These are the activations of a small neural network, seen along a few directions. Each row is one input.
Each table varies a few parts of the input and shows all the possible inputs, shuffled.
Descriptions start from the smaller parts, as in this example, which fits no table here: line(4) and (point or line(9) or (values(3) and ring(8))).
Shared parts are said once, and a part with two or three values counts as separate values.
In the rows, 128 means zero.

Other details of the inputs shift rows strongly along two fixed directions, in all tables alike. That doesn't count.

A family of inputs:
x1: [140 128 127 130 124  88 133 131 120 124 139 125 143]
x2: [ 80  73 114 152 177 200 115 115 166 150  92 170  99]
x3: [133 149 133 113 116 101 126 133 118 118 137 108 132]
x4: [132 146 130 117 116 100 128 135 120 114 141 113 134]
x5: [145 125 133 132 124  90 138 135 119 129 138 128 145]
x6: [129 126 107 169 112 201 108  83 118 138 125 133 116]
x7: [142 138 114 162 103 182 111  85 106 138 129 120 122]
x8: [ 71 121 143  75 174 107 121 166 162 120 106 126 108]
x9: [148 141 146 113 121 108 137 144 115 130 134 111 137]
x10: [119 126 117 101 135 141 135 138 160 134 104 137 107]
x11: [137 136 116 146 107 135 121 105 114 121 139 125 131]
x12: [147 132 139 122 122 102 142 144 122 121 142 127 142]
x13: [ 85 117 123  78 181 102 142 183 176 123  94 146 104]
x14: [ 86  97 145  92 183 100 139 176 173 121 112 152 121]
x15: [139 133 130 126 121  93 133 133 122 119 142 125 143]
x16: [138 130 113 151 109 129 121 103 115 125 137 128 133]
x17: [151 131 123 160 107 181 123  97 109 142 128 125 125]
x18: [146 139 132 140 110 147 127 113 111 135 133 118 131]
x19: [142 141 141 118 118 104 137 143 121 121 141 118 140]
x20: [ 72  94 125 133 170 217 107 114 159 152  88 150  90]
x21: [140 129 111 164 107 170 117  90 112 132 135 133 128]
x22: [138 147 139 111 119 104 127 136 114 125 135 107 135]
x23: [139 125 111 155 113 123 122 102 113 130 134 128 134]
x24: [144 130 136 128 121  95 139 137 121 124 141 128 145]
x25: [147 138 141 118 120 106 140 147 122 122 140 120 140]
x26: [142 135 138 122 120 101 139 140 121 120 143 126 142]
Each input here is: values(2) or (line(4) and line(6)).
Which other rows does x19 become when the line(6) part takes its other values? List them by row number. -> x5, x18, x20, x24, x26
List by row number the other inputs of the same sort as x13. -> x10

A family of inputs:
x27: [145 145 147  98 129 121 140 157 134 118 135 123 133]
x28: [132 121 115 137 135  86 140 144 141 112 148 157 148]
x29: [126 104 105 187 117 215 103  55 113 169 107 153 115]
x30: [ 88 113 134  73 171 124 140 177 175 122  89 138  96]
x31: [153 124 144 116 116  90 135 131 131 123 136 129 141]
x32: [141 121 117 144 133  75 130 137 122 128 134 129 153]
x33: [137 121 150 142 117 134 133 138 110 132 138 113 135]
x34: [152 115 114 146 122  88 136 134 122 114 140 132 150]
x35: [121 172 126  99 105 120 101 127 107 110 146  87 133]
x36: [144 157 125 109 113 102 156 156 140 113 129 127 128]
x37: [191 147 125 161  84 190 126  80  89 134 139 109 126]
x38: [ 92  82 122 133 157 184 125 109 166 135 100 169 112]
x39: [120 125 136 100 162  17 145 175 130 118 138 132 149]
x40: [146 122 139 119 114  89 139 128 130 135 138 120 137]
x41: [ 93 104 131 114 162 201 120 133 160 147  99 131  96]
x42: [108 141 103 130 126  66 106 120 123 100 151 116 137]
x43: [ 96 109 111 128 147 195 126 122 157 145  86 137  81]
x44: [ 71 143  94 122 139 185  96  98 149 119  94 122  82]
x45: [ 92 109 110 122 151 190 133 135 162 134  90 155  85]
x46: [172 135 121 167  87 131 120  90 100 156 138 119 153]
x47: [ 83 101 138 140 161 187 123 140 160 128 122 164 116]
x48: [111 150 129 107 108  80 106 110 123 106 144 106 134]
x49: [152 149 119 114 112 108 141 138 115 139 119 106 128]
x50: [109 132 174  89 164  55 142 181 121 120 130 122 138]
x51: [139 110 114 146 133 101 139 133 128 110 136 153 148]
x52: [136 123 150 127 124 122 144 141 115 117 151 128 144]
x53: [180 123  95 197  81 128 129  87  90 136 150 120 149]
x54: [146 153 147  99 123 112 148 154 134 117 144 124 137]
x55: [ 67  96 159  93 197 121 126 167 166 132 106 138 111]
x56: [137 125 160 121 132 112 133 142 120 119 143 124 133]
x57: [185 158 125 157  85 161 125  92  72 148 139 101 146]
x58: [141 151 122 113 122 110 137 139 115 138 114 116 125]
x59: [177 133 111 185  71 168 130  68 101 142 154 147 144]
x60: [ 95 152 143 117 123 110 100 120 114 102 154  99 128]
x61: [103 115 124 128 156 203 108 124 146 160 101 130 108]
What do these inputs look like to the network? -> line(5) and (point or line(6))
The inputs of x53 and x33 match in every part but the line(5) part. If x32 is changed in the same way as x53 into x33, which row does it become? -> x55
Which other rows does x35 become when the line(5) part takes its other values? List them by row number. -> x42, x44, x48, x60

A family of inputs:
x62: [151 137 144 126 109  97 137 133 116 118 155 122 152]
x63: [ 67  89 110 112 180 157 126 141 188 131  93 168  97]
x64: [165 150 115 157  86  93 124 100  86 118 157 105 149]
x65: [151 132 145 128 110  94 136 128 115 124 151 119 150]
x66: [140 119 136 154 116 143 120 103 109 140 134 125 138]
x67: [106 115 132  84 157  74 143 179 167 109 119 149 128]
x68: [ 94 105  86 191 130 241  90  60 128 145 109 155  98]
x69: [ 69  87 112 113 179 153 126 137 185 135  91 164  98]
x70: [ 64 128 127  97 164 180 102 134 158 127  92 122  88]
x71: [199 143 112 216  51 195 116  50  64 136 163 120 151]
x72: [189 180 140 116  81 124 141 133  86 133 142  86 139]
x73: [ 63 103 117 125 173 158 108 133 161 115 108 149 104]
x74: [153 122 131 149 124 126 134 124 109 143 129 126 138]
x75: [ 64 110 120  85 176 178 119 147 192 135  81 144  83]
x76: [ 77  87 134 113 187 161 126 152 170 144  93 163  99]
x77: [194 171 159  94  99   4 172 187  95 104 173 100 176]
x78: [126 132 148  68 150   9 156 187 149 115 135 121 145]
x79: [179 182 152 114  71 122 131 119  84 123 154  83 145]
x80: [168 131  81 236  68 229  91  12  68 157 138 121 126]
x81: [141 137 158  81 147  23 161 202 133 107 143 117 156]
What do these inputs look like to the network? -> values(4) and (point or line(4))
The inputs of x67 and x73 match in every part but the values(4) part. If x69 is changed in the same way as x67 into x73, which row does it become? -> x64
Which other rows does x76 become when the line(4) part takes its other values? List them by row number. -> x74, x77, x81
List by row number the other rows that have the values(4) part in common with x66. -> x62, x65, x71, x79
Which other rows does x70 become when the values(4) part takes its other values? List them by row number. -> x72, x75, x79
